Each row below holds a small network's activations on one input, seen along a few directions.
In each table, some parts of the input vary, and every possible input appears once, in random order.
Descriptions start from the smaller parts, as in this example, which fits no table here: line(4) and (point or ring(11) or (values(3) and ring(8))).
Shared parts are said once, and a part with two or three values counts as separate values.

Rows:
r1: [ 1.08 -1.00 -1.18  1.05  0.30  0.85 -0.35 -0.13 -0.80 -1.18  1.33  0.63
  0.05 -0.94  0.06  0.63 -1.69  1.02 -0.78  1.20]
r2: [ 1.53 -0.01 -0.94  1.14  0.61  1.50 -1.12  0.22 -0.60 -0.21  0.82  0.37
 -0.15 -0.63 -0.14  0.00 -1.52  0.11 -0.18  1.26]
r3: [ 0.70 -1.26 -1.25  0.80  0.43  0.43 -0.91  0.13 -0.02 -0.59  1.07  0.96
  0.00 -0.93  0.73  0.65 -1.82  1.62 -0.24  1.22]
r4: [-5.11  1.83  3.75 -3.87 -2.16 -4.66  2.99 -0.64  1.66  1.57 -3.86 -1.97
 -0.19  3.63 -0.45 -1.27  6.70 -3.10  0.32 -4.49]
r5: [ 1.44  0.21 -0.43  1.13  1.26  1.95  0.08 -0.16 -0.29  0.32  0.37  0.26
  0.31 -1.71 -0.15  0.36 -1.86  0.96  0.90  0.69]
r6: [ 1.05 -0.46 -0.89  0.80  0.61  0.86 -0.82  0.84 -0.43  0.12  0.63  0.92
 -0.54 -0.60 -0.22  0.44 -2.32  1.73  0.13  0.37]
r7: [ 1.21 -0.64 -0.91  0.73  0.37  0.72 -1.76  1.00  0.09 -0.16  0.97  0.99
 -0.19 -0.09  0.38  0.01 -1.90  1.24 -0.15  1.24]
r8: [-4.99  1.57  3.72 -4.08 -2.47 -4.92  2.01 -0.49  2.27  1.31 -3.51 -2.07
  0.22  4.26  0.01 -1.81  7.36 -3.67  0.07 -3.69]
r9: [ 1.38 -0.29 -0.93  0.91  0.51  1.46 -0.17 -0.35 -0.26 -0.33  1.18 -0.01
  0.65 -1.83  0.66  0.72 -1.51  0.26  0.62  1.32]
r10: [ 1.55 -0.41 -0.85  1.12  0.22  1.19 -1.19  0.71 -0.50 -0.70  1.29  0.68
 -0.12 -0.07 -0.23  0.04 -1.76  0.61 -0.75  1.14]
r11: [-5.38  1.06  3.45 -4.02 -2.81 -5.20  2.80 -1.20  2.08  0.93 -3.21 -2.28
  0.30  3.39  0.39 -1.13  7.36 -3.53 -0.03 -3.85]
r12: [ 1.74  0.08 -0.50  0.85  1.13  1.68 -0.88  0.10 -0.15 -0.04  0.59  0.32
  0.59 -1.29  0.35 -0.06 -1.42  0.54  0.64  1.63]
r13: [ 1.05 -0.61 -1.30  1.10  0.69  1.18 -0.26 -0.61 -0.91 -0.73  0.87  0.30
  0.00 -1.50  0.18  0.58 -1.45  0.52 -0.20  1.31]
r14: [ 1.35  0.16 -0.91  1.17  0.84  1.65 -0.16  0.04 -1.13  0.07  0.50  0.31
 -0.48 -1.12 -0.74  0.39 -1.98  0.60  0.12  0.39]
r15: [ 1.39 -0.23 -0.83  1.18  0.46  1.33 -0.25  0.54 -1.02 -0.41  0.96  0.61
 -0.45 -0.57 -0.83  0.46 -2.19  1.10 -0.46  0.26]
- What is each input in this table made of? => values(3) and (point or line(4))
- Changing only the values(3) part turns r7 into r3. The same change can be made to r10. Which row results? => r1
- List by row number the other rows that have the values(3) part in common with r5. => r4, r6, r14, r15
- Which other rows does r14 become when the values(3) part takes its other values? List them by row number. => r2, r13

Rows:
r16: [-0.01  0.68  0.29  0.00  0.48  0.34 -0.09 -0.36 -0.08  0.10 -0.67 -0.31
  0.08  0.66 -0.56 -0.80  1.03 -1.04 -0.11  0.20]
r17: [-0.77 -0.38  0.57 -1.09 -0.98 -1.64 -1.16  0.77  1.08  0.02 -0.13  0.10
  0.10  1.43  0.93 -0.66  1.27 -0.26 -0.33  0.11]
r18: [-0.32  1.38  1.40 -0.50  0.47  0.27  1.38 -0.23  0.10  0.98 -1.36 -0.67
  0.27 -0.20 -0.57 -0.34  0.95 -0.53  1.08 -1.17]
r19: [-1.70  0.34  0.99 -1.12 -1.15 -1.54  1.36  0.24  0.56  0.59 -0.68 -0.47
 -0.29  1.16 -0.38  0.26  1.23 -0.38  0.14 -2.19]
r20: [-0.69 -0.15  0.51 -0.59 -0.50 -1.13 -1.09  1.21  0.94  0.59 -0.45  0.53
 -0.59  1.87 -0.23 -0.71  0.38  0.58 -0.39 -0.78]
r21: [-0.66  0.75  0.47 -0.10 -0.08  0.02  1.72 -1.28 -0.72  0.07 -0.78 -1.02
 -0.06 -0.57 -0.56  0.14  1.31 -1.35  0.04 -0.95]
r22: [-1.58 -0.02  0.66 -0.80 -1.30 -1.55  1.24 -0.36 -0.03 -0.54 -0.29 -0.57
 -0.18  1.19 -0.25  0.08  1.81 -1.07 -0.90 -1.31]
r23: [-0.04  0.69  0.83 -0.51  0.43  0.26  0.69 -0.81  0.52  0.42 -0.67 -0.81
  1.05 -0.86  0.61 -0.29  1.25 -0.93  1.17  0.33]
r24: [-0.52  0.42  0.23 -0.42  0.02  0.03  1.16 -1.25  0.25  0.64 -0.47 -1.06
  0.58 -1.29  0.45  0.36  0.97 -1.05  1.20 -0.34]
r25: [ 4.55 -1.25 -3.17  3.68  2.27  4.45 -2.23  1.14 -1.77 -0.77  3.04  2.19
 -0.46 -3.21 -0.27  1.39 -7.02  3.72  0.01  3.00]
r26: [-0.63  0.71  0.38  0.08  0.37  0.38  1.43 -0.82 -0.12  0.95 -1.00 -0.53
 -0.30 -0.93 -0.45  0.36  0.14 -0.11  0.91 -1.23]
r27: [-0.11  0.84  0.44  0.03  0.80  0.48 -0.11  0.21  0.35  0.94 -1.04  0.10
 -0.22  0.34 -0.39 -0.53  0.09  0.06  0.75 -0.31]
r28: [-1.40 -0.83  0.03 -0.76 -1.09 -1.95 -0.16  0.07  0.03 -0.87 -0.07  0.22
 -0.50  1.79 -0.09 -0.25  1.38 -0.22 -1.59 -0.49]
r29: [ 4.79 -1.61 -3.43  3.31  2.00  4.27 -2.60  0.71 -1.46 -1.19  3.64  1.76
  0.36 -3.70  0.62  1.45 -6.43  2.95  0.23  4.04]
r30: [ 4.76 -1.49 -3.47  3.79  2.04  4.45 -2.32  0.56 -2.23 -1.69  3.46  1.88
 -0.23 -3.06 -0.44  1.22 -6.31  2.81 -0.87  3.70]
r31: [ 0.00  0.43  0.22 -0.30  0.52  0.21 -0.46 -0.28  0.66  0.46 -0.53 -0.26
  0.57 -0.15  0.69 -0.49  0.76 -0.67  0.88  0.79]
r32: [-0.61 -0.53  0.20 -0.30 -0.70 -1.16 -1.19  0.56  0.38 -0.57 -0.09  0.43
 -0.48  1.92 -0.09 -0.90  0.97 -0.10 -1.47  0.12]
r33: [-1.65 -0.28  0.62 -1.20 -1.07 -2.14  0.23  0.75  0.45  0.21 -0.62  0.24
 -0.67  1.79 -0.16 -0.04  1.03  0.30 -0.58 -1.60]
r34: [-0.21  1.12  1.15 -0.36  0.23  0.18  1.33 -0.83 -0.40 -0.02 -0.99 -0.93
  0.48 -0.01 -0.58 -0.56  1.75 -1.44  0.11 -0.47]
r35: [-1.59 -0.15  0.69 -1.28 -1.37 -1.77  0.96 -0.26  0.78 -0.03 -0.16 -0.68
  0.39  0.54  0.81  0.33  1.73 -0.89  0.18 -0.94]
r36: [-1.59 -0.68  0.42 -1.56 -1.39 -2.46 -0.10  0.27  0.73 -0.29 -0.12 -0.12
  0.08  1.31  0.90 -0.02  1.70 -0.38 -0.46 -0.51]
- Changing only one part turns r36 into r33. The same change can be made to r17. Which row results? => r20
- What is each input in this table made of? => values(3) and (point or ring(6))
- List by row number the other rows that have the values(3) part in common with r34. => r16, r21, r22, r28, r30, r32
